A small network was shown many inputs. Here are its activations along a few directions, one row for each input.
Each table varies a few parts of the input and shows all the possible inputs, shuffled.
Descriptions start from the smaller parts, as in this example, which fits no table here: ring(5) and (point or ring(11) or (values(2) and line(6))).
Shared parts are said once, and a part with two or three values counts as separate values.

Rows:
x1: [-0.03  7.90  1.02  0.30  0.41  7.21  2.53  0.93 -2.32 -5.14 -3.58  0.98
 -0.49 -0.54]
x2: [-1.58  1.88  1.06 -0.63 -2.19  1.93 -1.30  1.35 -0.47 -1.35 -1.43 -2.36
 -0.95  0.49]
x3: [-1.73 -1.35  0.14  0.55 -1.14 -2.23 -2.41  0.34  3.36  1.50 -1.05 -0.45
  1.44 -1.36]
x4: [ 6.79 -4.73  1.46 -1.08  4.07 -0.68  4.23 -3.56 -5.03 -0.56  7.86  4.29
  1.08  0.91]
x5: [-1.04 -3.38 -2.36 -0.20  1.27 -2.93 -2.87  1.01  3.07  5.01  0.99 -0.11
 -0.47  0.76]
x6: [-1.81  5.22  1.99  0.13 -3.93  3.47  0.78  1.67 -0.84 -3.45 -3.10 -0.26
  0.11 -0.69]
x7: [-1.20  2.07  1.27 -0.63 -3.69  1.35 -1.01  1.44  0.08 -1.27 -2.12 -2.36
 -0.47 -0.99]
x8: [-0.34  7.45  1.43 -0.25 -1.68  6.44  3.35  0.09 -3.03 -5.41 -4.15 -0.33
  0.53 -0.67]
x9: [-2.53 -1.97 -0.03 -0.05 -1.97 -2.64 -1.82 -0.57  2.11  0.92 -0.89 -1.66
  2.01 -0.13]
x10: [ 0.38  8.16  1.50  0.40 -1.23  6.69  2.73  0.91 -1.62 -4.91 -4.15  0.92
  0.07 -1.93]
x11: [ 7.00 -3.87  1.50 -0.68  5.92  0.19  3.35 -2.52 -4.36 -0.35  8.31  5.12
  0.31  0.89]
x12: [-2.19  4.99  1.73  0.03 -2.45  4.03  0.52  1.61 -1.45 -3.46 -2.42 -0.30
 -0.43  0.78]
x13: [-2.10 -1.44 -0.13  0.30  0.30 -1.79 -2.73  0.28  2.68  1.49 -0.41 -0.50
  0.94  0.04]
x14: [-1.92  1.52  1.13 -1.21 -4.51  1.10 -0.47  0.65 -1.15 -1.81 -1.97 -3.61
  0.09  0.23]
x15: [-1.31 -3.91 -2.27 -0.49 -0.70 -3.71 -2.15  0.18  2.45  4.72  0.50 -1.29
  0.63  0.60]
x16: [ 0.15 -5.09 -3.51  1.64  3.67 -6.00 -1.83 -0.70  3.46  4.55  0.56 -0.14
 -1.90 -0.22]
x17: [-2.61  4.57  1.85 -0.46 -4.77  3.20  1.47  0.82 -2.04 -4.01 -2.94 -1.49
  0.59  0.62]
x18: [-0.72 -5.81 -3.71  1.12  3.03 -6.22 -1.16 -1.64  2.16  4.13  0.62 -1.35
 -1.55  1.00]
x19: [-0.54 -3.35 -2.07  0.12 -0.03 -3.41 -2.63  1.10  3.77  5.18  0.34 -0.07
  0.15 -0.64]
x20: [-0.28 -5.05 -3.71  1.47  4.99 -5.40 -2.06 -0.72  2.82  4.27  1.15 -0.25
 -2.44  1.25]
x21: [ 7.62 -3.81  1.73 -0.38  4.63 -0.58  3.50 -2.69 -3.66 -0.04  7.86  5.22
  0.75 -0.41]
Question: Describe the family of inputs behind these rows.
Answer: values(3) and (point or line(6))
Question: Changing only the values(3) part turns x18 into x20. The same change can be made to x17. Which row results?
Answer: x12
Question: Which other rows does x10 become when the values(3) part takes its other values? List them by row number.
Answer: x1, x8
Question: Which other rows does x10 become when the line(6) part takes its other values? List them by row number.
Answer: x3, x6, x7, x16, x19

Rows:
x22: [-1.17  6.50  3.28 -0.76 -4.58  5.47  1.37  1.19 -2.46 -5.39 -2.79 -1.11
  0.96 -0.62]
x23: [-0.42  0.92 -3.61  1.83  5.10 -0.39  0.03  0.10  1.54  1.09 -1.97  0.57
 -2.83  0.56]
x24: [ 6.25 -3.48  0.77 -0.38  4.41 -0.64  2.62 -2.05 -2.34  0.92  6.62  4.77
  0.94 -0.35]
x25: [ 2.31  2.78 -2.34  2.40  7.29  2.08  1.57 -0.28  1.31  0.06 -1.34  4.08
 -1.80 -1.33]
x26: [-4.06 -0.24 -2.25  0.78 -1.55 -2.28 -4.46  2.45  5.71  3.96 -3.89 -2.09
 -0.43 -1.07]
x27: [-1.18 -6.07  1.43 -1.60 -4.19 -4.85 -3.55  0.12  2.44  4.02  3.34 -1.17
  3.31 -0.02]
x28: [ 3.42 -5.12  0.27 -0.73  2.57 -2.50  0.96 -1.88 -2.25  1.52  5.46  1.27
 -0.24  1.34]
x29: [-1.35  5.97  2.97 -1.27 -4.95  5.68  1.84  0.82 -3.16 -5.31 -2.95 -1.62
  1.09 -0.24]
x30: [-1.31  6.30  3.25 -0.88 -4.90  5.71  1.90  1.23 -2.94 -5.24 -2.76 -0.66
  0.87 -0.28]
x31: [ 0.35 -6.80 -0.04 -0.97 -0.88 -5.17 -0.81 -1.71 -0.60  2.10  3.74 -1.55
  0.43  1.33]
x32: [-2.84 -0.76 -3.73  1.59  1.69 -3.10 -1.48  0.01  2.76  2.27 -3.45 -2.49
 -2.29  0.67]
Question: Describe the family of inputs behind these rows.
Answer: values(3) or (values(2) and line(4))
Question: Which other rows does x26 become when the values(2) part takes its other values? List them by row number.
Answer: x27

Rows:
x33: [-4.48 -0.49  4.53  1.26  3.28  0.05 -6.05  1.28  3.09 -2.75  2.54  2.03
  1.33  2.22]
x34: [-0.18 -3.50 -2.22 -0.28  0.16 -3.16  1.24 -3.19 -2.92 -1.61  0.77 -4.07
 -1.06  4.88]
x35: [-6.16  2.96 -2.89  0.07 -1.04  3.84  1.58  2.72  1.07  0.08 -6.29  1.69
  0.40  1.92]
x36: [ 1.28 -4.06 -3.27 -0.66  5.42 -2.59 -2.23 -1.11  3.64  7.39  1.90  1.16
  2.49 -1.28]
x37: [-3.15 -4.81 -1.34 -2.12 -0.98 -4.13 -0.70 -2.92 -0.95  1.95  0.16 -5.25
  2.29  1.92]
x38: [-3.89  2.96 -2.29  1.94 -2.10  3.04 -3.21  2.09  2.43  0.14 -5.69 -3.63
 -3.82 -1.50]
x39: [ 1.99 -6.21 -0.80  1.76 -0.17 -7.04 -2.99  0.65  6.98  7.04  1.93  3.69
  1.41 -3.84]
x40: [ 0.82  5.76  0.53  2.48 -0.89  1.29  4.17 -1.28  0.06 -4.80 -0.73  1.07
  3.96 -2.13]
x41: [ 5.68 -1.82 -2.21  1.39  9.16 -0.47  3.01  0.15 -2.06  1.46  4.66  5.20
 -5.32  0.28]
x42: [ 2.22  1.61  2.70 -3.50 -4.29  4.68  1.17  0.10 -2.15 -0.78  4.67  2.16
  2.39  0.11]
x43: [-2.91 -6.94  0.84  0.28 -6.28 -8.30 -1.41 -1.18  1.91  1.45  0.35 -3.06
  1.27 -0.70]
x44: [ 1.05 -2.79 -0.25  0.06  1.81 -1.69  3.71 -1.96 -7.22 -2.77  3.22 -1.95
 -5.79  3.97]
x45: [ 3.47 -0.20  3.42 -3.15 -2.49  4.00  1.32 -0.15 -2.64 -4.29  1.57  2.26
  2.59 -3.32]
x46: [-2.25  4.50 -2.12 -1.63 -2.71  1.04 -4.77  6.14  2.92  1.35 -4.05 -6.41
 -4.82 -0.19]
x47: [ 3.86 -2.63 -4.26  1.33  7.18 -1.23  0.00 -1.53  1.51  3.22  2.59  2.86
 -0.79  1.14]
x48: [ 1.92  1.68  4.92 -2.51 -5.66  4.57 -1.14  4.15 -3.24  2.84  4.37  0.93
  1.24  2.36]
x49: [ 0.72  4.06  2.17  1.73  1.18  3.35  2.71 -2.57 -0.14 -3.43 -6.08 -1.10
 -1.15 -2.32]
x50: [-3.01  7.23 -0.93  1.54 -1.22 -0.01  1.08 -0.22  0.67 -1.83 -5.15  1.38
  0.28 -0.12]
x51: [ 3.03  2.70  3.47  0.00 -0.36  2.77  2.52 -1.14 -2.95 -4.66 -0.75  1.05
  3.11 -3.42]
Question: Describe the family of inputs behind these rows.
Answer: point or (values(2) and line(4)) or line(10)
Question: Which other rows does x34 become when the values(2) part takes its other values? List them by row number.
Answer: x47
